Each row below holds a small network's activations on one input, seen along a few directions.
In each table, some parts of the input vary, and every possible input appears once, in random order.
Descriptions start from the smaller parts, as in this example, which fits no table here: one of 5 places around a ring, together with either a single point or one of 9 places along a line or (one of 3 separate values, together with one of 4 places along a line).
Shared parts are said once, and a part with two or three values counts as separate values.
(in the rows, 128 means zero)

Other details of the inputs vary at random and push rows far along two fixed directions, the same in every table; ignore that.

Rows:
x1: [163 120 171  95 173 159 135 134 126  79 142]
x2: [148 126 160 113 189 154 159 118 128  81 151]
x3: [107 139 158 134 101  70 110 125  54 139  92]
x4: [100 124 156 144 114  93  96 136  39 141 114]
x5: [157 138 131 110 156 179 174 105 104  94 160]
x6: [145 102  66 123  94 175 131 143 210 145  90]
x7: [164 139 139  88 142 181 148 113 107  95 162]
x8: [148 155 159  90 177 146 130 114 142  75 145]
x9: [128 140 169 179  83  72  99  82  75 133 126]
x10: [126 114  93 133 124 182 123 174 210 178 108]
x11: [144 129 164 100 185 153 147 116 134  86 159]
x12: [ 88  83  49 169  47  79  85 152 146 190 107]
x13: [106 130 163 145 103  81 110 150  46 147 122]
x14: [150 169 163  91 167 154 169 105 127 118 122]
x15: [ 69  88  44 174  50 100  66 139 140 166  93]
x16: [175 135 168  84 167 129 150 130 142  95 149]
x17: [ 91 126 159 141 118  52  99 139  78 120 159]
x18: [164 138 164  94 177 126 164 119 145  98 154]
x19: [131 119 130 134  79  66 120 126  47 131 134]
x20: [151 172 167  94 165 164 155 138 122 127 156]
x21: [ 84 131 145 162 129  88 120 120  42 143 123]
x22: [155 127 168  91 175 157 133 126 131  83 153]
x23: [130 108  54 141 109 171 155 127 212 147 100]
x24: [183 128 171  89 165 131 152 137 137  91 137]
x25: [119 122  80 144 136 169 149 140 215 169  76]
x26: [151 144 166  90 173 131 161 105 148  84 137]
x27: [185 161 174 139 144 177 131  82 131  96 142]
x28: [109 123 134 137  78  81 114 130  49 128 157]
x29: [131  89  88 134 134 166 101 158 224 123  86]
x30: [136  81 100 136 128 161 117 181 226 141 111]
x31: [169 111 101 174 107 169 118 127 230 175 118]
x32: [ 76  67  52 181  53 109  70 156 129 174 100]
x33: [142 155 161 101 179 177 155 116 112 121 144]
x34: [155 167 160  90 164 173 139 118 115 105 120]
x35: [162 142 170  81 162 134 146 116 146  81 131]
x36: [147 181 156  91 171 169 139 114 121 109 130]
x37: [155 140 162 103 176 132 172 107 143  79 129]
x38: [112  99  81 139 147 161 113 140 232 130 103]
x39: [ 58  66  77 202  90  68  93 167 164 170 108]
x40: [173 149 135  91 144 150 179 106 121 111 163]
x41: [112  97  86 132 148 166 100 156 229 143 126]
x42: [120 133 156 137 105  65 113 139  50 152 110]
x43: [119 112  88 123 135 144 114 146 244 141 103]
x44: [ 91 120 123 145  99  89 114 104  44 126 156]
x45: [117 116 137 141  76  83 117 137  44 125 146]
x46: [148 165 152 112 178 171 165 109 113 103 118]
x47: [155 108 108 182 104 186 114 138 226 169 130]
x48: [127  88  97 132 130 159 114 174 231 144 123]
x49: [111 140 153 133 107  63 111 132  56 156 121]
x50: [170 134 173  86 160 136 149 123 140  77 120]
x51: [ 89 114 160 149 121  53 113 132  76 120 154]
x52: [115  96  77 152 150 162 124 142 227 125  95]
x53: [ 97 131 114 156  98  83 124  98  44 108 129]
x54: [157 167 130  87 144 170 145 101 118  87 154]
x55: [ 66 103  47 168  49  80  81 135 155 180 100]
x56: [137 109  63 118  95 173 129 136 215 149 102]
x57: [166 150 164  85 174 124 149 127 148  99 159]
x58: [101 142 149 142 118  60 125 121  58 160 127]
x59: [ 72  69  70 195  93  52  96 156 167 176  96]
x60: [ 90 161 151 131 110  64 107 115  65 146 114]
x61: [155 155 130  96 148 172 160  94 115  86 150]
x62: [102 138 151 142 109  86  94 127  45 128  96]
x63: [ 93 133 123 137  96  88 100 112  47 127 160]
x64: [175 161 135  82 141 149 165 114 123 111 168]
x65: [ 95 120 152 137 117  61  83 119  71  98 123]
x66: [103 155 149 134 114  58 110 129  61 160 131]
x67: [145 167 161  93 176 175 141 123 115 121 149]
x68: [166 160 157 107 174 150 184 122 118 127 131]
x69: [100 138 130 138  85  76 114 126  54 132 167]
x70: [129  99  59 151 111 182 155 152 205 155 129]
x71: [ 87  82  90 228  62 108  53 125 152 190 110]
x72: [126 123  88 122 122 172 123 149 218 170  78]
x73: [174 145 137  91 135 177 148 112 107  79 133]
x74: [160 155 137  87 140 156 176  92 124  97 146]
x75: [125 102  63 138 108 181 144 150 210 160 137]
x76: [144 169 156  99 174 170 154 107 118 108 126]
x77: [ 87 139 156 150 115  76 122 132  54 154 139]
x78: [115 125 119 151  94  62 143 110  50 133 143]
x79: [ 91 132 153 140 115  91  94 128  44 144 126]
x80: [119 112  85 155 138 180 149 165 208 177 105]
Description of these inputs: one of 5 places around a ring, together with either a single point or (one of 3 separate values, together with one of 5 places along a line).
The inputs of x38 and x51 match in every part but the place on the ring of 5. If x53 is changed in the same way as x38 into x51, which row does it become?
> x70
Which other rows does x44 become when the place on the ring of 5 takes its other values? List them by row number.
> x40, x61, x74, x75
A walk changes only the place on the line of 5. It starts at x59 and steps to x18. List the rest of the walk in order.
> x57, x16, x24
Which other rows does x33 become when the choice among 3 separate values takes its other values? List them by row number.
> x11, x44
Which other rows does x36 become when the choice among 3 separate values takes its other values? List them by row number.
> x8, x54

Rows:
x81: [163 156 129 109 154 210 141 108 153 126 116]
x82: [ 67 102 106 149 105  62  78 126 103 122 103]
x83: [118 149 132 139  99 106 114  93  44 130 131]
x84: [117 125 166 113 110  47 141 119  35 110 168]
x85: [ 76 133  94 144  87  70 110 122  53 147 106]
x86: [ 47  99  66 171  95 101  76 150 150 180  63]
x87: [181 139 148  98 177 190 132  98 165  77 138]
x88: [188 140 146  89 147 169 182 139 137 121 163]
x89: [ 93 163 157 116 123  83 124 106  20 116 117]
x90: [ 78  91  72 160  69  88  94 124 111 133 114]
x91: [154 152 137 125 138 195 140 111 156 140 120]
x92: [173 152 126  80 165 189 190 139 176 141 141]
x93: [114  80  51 159  85 154  96 130 188 148 114]
x94: [ 79 114 119 188  89 103  76 123 116 171  95]
x95: [ 89 145 175 120 146  61 110 124  40  95 128]
x96: [102  97  81 168 116 152  72 137 198 152  82]
x97: [136 123  77 151 103 189 126 127 195 169 112]
x98: [ 70  70  29 155  81 114 100 166 195 167 106]
x99: [133 154 202 135 141 104 112  92  54  88 140]
x100: [107 157 145 117 125  64 149 120  35 134 143]
x101: [138 154 166 153 104  88 131 103  25 132 151]
x102: [194 136 155  98 143 170 167 128 156 104 174]
x103: [122 137 157 100 136  86 136 103  59  61 147]
x104: [183 155 165 109 173 200 155 140 187 136 130]
x105: [138 145 162  98 126  87 160 124  47 116 170]
x106: [134 119  80 157  97 156 125 156 200 194 116]
x107: [ 68 111 102 158 118  79 101 155 132 179  89]
x108: [ 89  66  80 182  91  77  74 169 197 185  95]
x109: [ 79  88 113 157 106  52  88 151 137 157 114]
x110: [130 121 177 133 115  48 128 125  60 103 159]
x111: [162 108  81 148 109 194 140 144 203 155 133]
x112: [187 160 161  88 174 193 180 138 167 140 133]
x113: [128 139 169 101 148  66 149 116  66  78 165]
x114: [121 175 169 110 133 114 135  94  31 101 123]
x115: [122 135 189 164 129  79 100 113  57 113 135]
x116: [115 125 177 118 120  36 131 120  48  98 162]
x117: [ 65  84  72 156  93  78  92 153 151 137 115]
x118: [178 137 167  98 185 177 155 146 191 118 130]
x119: [ 87 154 172 120 143  72 119 121  29 116 123]
x120: [182 117 133  98 144 164 172 141 175 118 156]
x121: [ 75  97 102 161  96  73  72 120 115 125  97]
x122: [134 119 153 157  96  83 123 108  56 110 165]
x123: [142 139 171 122 126  93 118  83  45  64 158]
x124: [183 152 185 107 176 170 144 134 165 108 142]
x125: [102  76  81 184  93 111  74 164 227 183 103]
x126: [182 129 129 105 139 205 159 107 176  95 160]
x127: [164 149 114  69 153 191 177 118 138  92 143]
x128: [180 146 163  97 183 193 169 144 186 138 123]
x129: [195 130 159 117 157 178 158 115 166  81 162]
x130: [161 149 127  77 160 159 186 132 133 110 160]
x131: [130  98 100 154 124 171  97 127 221 136 114]
x132: [ 64 101 110 149 112  56  82 139 106 130 114]
x133: [186 149 161 121 177 214 156 124 180 126 126]
x134: [148 139 202 142 141  87 117  97  55  86 159]
x135: [ 92  86  47 186  52 137  87 141 178 186 112]
x136: [119 172 176 101 152  87 153 118  41 123 139]
x137: [174 167 120  80 158 209 175 107 147 103 126]
x138: [135 121  96 140 142 204 110 129 203 152  88]
x139: [ 67 102  97 161 121  74  88 161 155 161  94]
x140: [150 143 152  97 178 169 159 145 169 141 121]
x141: [140 158 125  86 170 188 164 137 159 129 117]
x142: [ 83 115  82 152  69  89 101 123  78 137 118]
x143: [195 156 144  86 164 189 190 136 163 136 144]
x144: [ 91  74  85 193  67  75  78 159 176 171 121]
x145: [122 153 149  92 129  97 153 117  31  95 163]
x146: [126 162 189 143 112  78 122 119  36 146 142]
x147: [180 129 141 109 149 196 150 107 190  83 153]
x148: [ 95 114 109 195  82 108  92 137 121 188 101]
x149: [117 167 182 114 145 106 127  94  33  93 119]
x150: [124 146 198 109 161  78 134 127  66 105 142]
x151: [ 71  68  38 165  79  83 103 166 182 178 110]
x152: [128  99  70 162  78 142 113 164 192 186 129]
x153: [160 155 145  87 171 182 175 142 168 144 129]
x154: [ 93  87  74 144 131 110 103 160 215 157 102]
x155: [138 149 100  93 150 171 164 138 151 133 126]
x156: [125 141 139 133  96  98 115  93  24 106 153]
x157: [164 153 148  88 185 200 147 117 173  77 112]
x158: [116  94  54 118 112 165 131 143 201 128 113]
x159: [172 138 132  86 160 182 158 108 166  60 138]
x160: [110 112  86 122 151 172 113 148 215 129  84]
The inputs of x126 and x93 match in every part but one. If x131 is changed in the same way as x126 into x93, which row does it become?
> x87
What is each input in this table made of?
> one of 8 places around a ring, together with one of 10 places around a ring
A walk changes only the place on the ring of 10. It starts at x96 and steps to x99. List the rest of the walk in order.
> x115, x124, x118, x150, x139, x95, x160, x157
Which other rows does x157 become when the place on the ring of 8 takes its other values? List them by row number.
> x90, x114, x121, x137, x142, x149, x159

Rows:
x161: [151 119 137 124 149 145 135 134 187 116 121]
x162: [150 111 137 116 151 151 129 154 179 123 136]
x163: [140 143 112 112 139 169 154 138 159 150 128]
x164: [161 128 125 122 128 174 141 144 159 148 137]
x165: [133 126  94 114 143 167 153 122 161 118 133]
x166: [146 145 113 115 136 167 155 129 161 145 110]
x167: [149 147 113 107 133 167 144 127 161 142 105]
x168: [121 128 172 139 138  67 124 112  79 104 148]
x169: [146 117 135 121 152 147 134 143 185 121 139]
x170: [136 122 100 101 137 175 142 145 153 123 135]
x171: [ 36  62  30 234  21  59  48 168 167 238  85]
x172: [123 131 150 133 109  95 122 109  58 102 164]
x173: [105 136 161 124 148  66 133 118  73 108 137]
x174: [153 121 110 125 125 170 139 119 167 112 131]
x175: [123 142 135 131 169 188 119 132 160 137 106]
x176: [141 141 108 119 143 165 161 127 161 147 123]
x177: [149 118 105 129 133 167 144 117 168 114 145]
x178: [136 148 165 141 107  91 131 105  59 126 136]
x179: [135 127 126 109 159 145 143 139 180 120 109]
x180: [119 149 155 117 119  97 134 130  45 138 140]
x181: [152 113 111 117 128 176 133 139 160 119 146]
x182: [114 145 187 157 140 112  95 108  58 119 132]
x183: [132 135 151 128 104  94 112  98  60  95 141]
x184: [105 138 165 117 143  70 127 129  71 110 142]
x185: [129 133 177 127 127  69 107 112  79  99 130]
x186: [ 45  66  31 229  16  58  37 157 168 231  62]
x187: [157 133 119 134 134 165 152 122 168 143 135]
x188: [116 144 140 113 113  94 120 103  53  99 129]
x189: [134 119 126 101 161 151 137 159 172 127 124]
x190: [113 141 166 112 137  69 116 118  72 103 118]
x191: [107 140 139 117 119  95 131 114  51 106 152]
x192: [137 130 100 110 135 169 147 124 161 116 120]
What is each input in this table made of?
> one of 2 separate values, together with either a single point or (one of 3 separate values, together with one of 5 places along a line)
The inputs of x176 and x187 match in every part but the choice among 2 separate values. If x167 is changed in the same way as x176 into x187, which row does it become?
> x186
A walk changes only the place on the line of 5. It starts at x189 and steps to x184. List the rest of the walk in order.
> x173, x179, x190
Which other rows does x168 become when the place on the line of 5 takes its other values? List them by row number.
> x161, x162, x169, x185
